Each row below holds a small network's activations on one input, seen along a few directions.
Each table varies a few parts of the input and shows all the possible inputs, shuffled.
Descriptions start from the smaller parts, as in this example, which fits no table here: one of 2 separate values, together with either a single point or one of 11 places around a ring or (one of 6 places along a line, together with one of 8 places around a ring).
Shared parts are said once, and a part with two or three values counts as separate values.
In the rows, 128 means zero.

Rows:
R1: [122 128 118 151 119 130 130  95 166 127 192 168]
R2: [127 241 138 185 124  91  93 152  76 116 124  47]
R3: [129  81 178  86 138 127 102 102 139  42  96 140]
R4: [155 138 130 168  94 136 125 102 130 192 163 158]
R5: [121 119  86 107  89 132  90 111 177 119 175 153]
R6: [165 113  94 100  90 147  76 138  97 139 136 126]
R7: [127  75 133 211 113 178 197 151  97 165 106 147]
R8: [ 58 153 182  37 184  66 182 138 150 153 109 142]
R9: [ 80 240 142 163 159  86 126 147 144  37  75  82]
R10: [119 243 138 157 134  68 106 146 132  66 145  67]
R11: [158  76 109 119 123 162  81 173 125 153  69 117]
R12: [124 104  91  83 100 131  77 134 129  79 163 137]
R13: [162 101 133  88 133 115  99  82  99  61 154 139]
R14: [156  83  94 135 114 171 101 144 173 187  88 110]
R15: [116 152 156  52 155  72 161 145  96 227 161  85]
R16: [124 115  91  75 119 141 113 131 160  60  86 169]
R17: [188  62 150 124 149 133 107 116  86 131  59 110]
R18: [ 93 124 127 157 127 148 144  85 193 105 121 184]
R19: [109 108 138  66 176  85 179 154 104 227  86  67]
R20: [134  88 124 181 110 158 138 117 163 209  94 134]
R21: [139 202 114 184 150 111 127 163 112 129  52  22]
R22: [165 130  95 120  95 162  84 138 144 172 157 127]
R23: [ 83 149 146  44 175  69 166 120 110 149 185 102]
R24: [194  95 148 113 126 130  82  98  63 114 141 117]
R25: [105 114 142 193 126 157 188 128 113  95 214 181]
R26: [110 132  92 100 111 154 120 121 203 100 100 181]
R27: [ 78 108 159 187 134 161 200 125 126  72 139 211]
R28: [141 107 137 200 116 163 188 129  76 156 194 161]
Question: Describe the family of inputs behind these rows.
Answer: one of 4 places along a line, together with either one of 2 separate values or one of 5 places along a line
Question: Changing only the place on the line of 4 turns R22 into R26. The same change can be made to R2. Which row results?
Answer: R9
Question: Which other rows does R11 become when the place on the line of 4 takes its other values? List them by row number.
Answer: R6, R12, R16
Question: Which other rows does R13 become when the place on the line of 4 takes its other values? List them by row number.
Answer: R3, R17, R24

Rows:
R29: [105 129 161  64 185  95 151 131  88 166 143  95]
R30: [ 99 176 136 166 145 133 136  98 195  72  57 116]
R31: [112  76 121 186 123 151 189 151 136 130 124 188]
R32: [181  87 105 134  83 155  93 159  89 112  83 113]
R33: [116 171 124  80 121  89 119 118 164  60 141 141]
R34: [175  68 158  88 150 121  54  96 101 130  97 142]
R35: [105 138 123 136 188 122 178 194  97 161  88  90]
R36: [133 204 136 164  97 135 115 132 126  58 144  95]
R37: [137 176 102 168 135  91 145 119  87 197 161  54]
R38: [133  88 152 184  76 156 174 161 107 118 149 182]
R39: [103  57 185 134 143 147 143  88 123 122 191 177]
R40: [ 79 127 167  84 197 107 123 113  70 164 137  98]
R41: [158 106 123 152 128 167  94  93 166 162  27 118]
R42: [173  88 102  53 108 144  87 110 140 133 114 125]
R43: [200 121 112 144  98 167  69 147 100 148 118 100]
R44: [154 124 104 217  96 128 147  93 128 166 200 165]
R45: [ 87 172 133  84 168 121 101  99 131  45 145 141]
R46: [ 97 152 131  65 144  88 135 181 155 195 137 109]
R47: [175  93 133  63 151 139  69 100 105 138  97 154]
R48: [140 120 130 193  69 158 159 120 105 139 178 173]
R49: [117 166 140 151 107 142 134 167 128  28 125  94]
R50: [187 137  61 172 111 140  58  85 100 169 133 103]
R51: [ 82 173 102  83  87  98  98 144 197  67 150 134]
R52: [115 142 155 131 144 131 168 206  77 152 123  67]
R53: [143 216  86 195 122  66  93  99 132  90 154 121]
R54: [178  72  80 140 131 134 116 152 126 120  58 119]
R55: [ 94  92 111 109  89 143 142 146 178 155 188 209]
R56: [ 99 163 149 153 172 117 168 120 144 199  53  92]
R57: [103 137 135  55 155 106 164 148 124 175 148  85]
R58: [ 99 145 105 163 147 117 150 154 160  31 103 102]
R59: [ 99 142 175 101 171 101 100  94 134  39 143 118]
R60: [127  92 137  98  96 128 177 110 151 142 180 199]
R61: [127 193 141 135 136 134 148 161  68 185 131  78]
R62: [117 103 150 200 130 149 182  86 185 163  85 197]
R63: [149  79  94  61  91 142  67 152 182 152 127 113]
R64: [109  82 150 101 115 148 162  81 108 125 174 201]
Question: Describe the family of inputs behind these rows.
Answer: one of 4 separate values, together with either one of 4 places along a line or one of 5 places along a line
Question: Changing only the choice among 4 separate values turns R59 into R34. The same change can be made to R51. Which row results?
Answer: R63
Question: Which other rows does R40 become when the place on the line of 4 takes its other values? List them by row number.
Answer: R29, R46, R57
Question: Which other rows does R30 become when the place on the line of 5 takes its other values? List them by row number.
Answer: R36, R49, R53, R58
Question: Which other rows agree with R48 in the choice among 4 separate values? List them by row number.
Answer: R31, R38, R39, R44, R55, R60, R62, R64
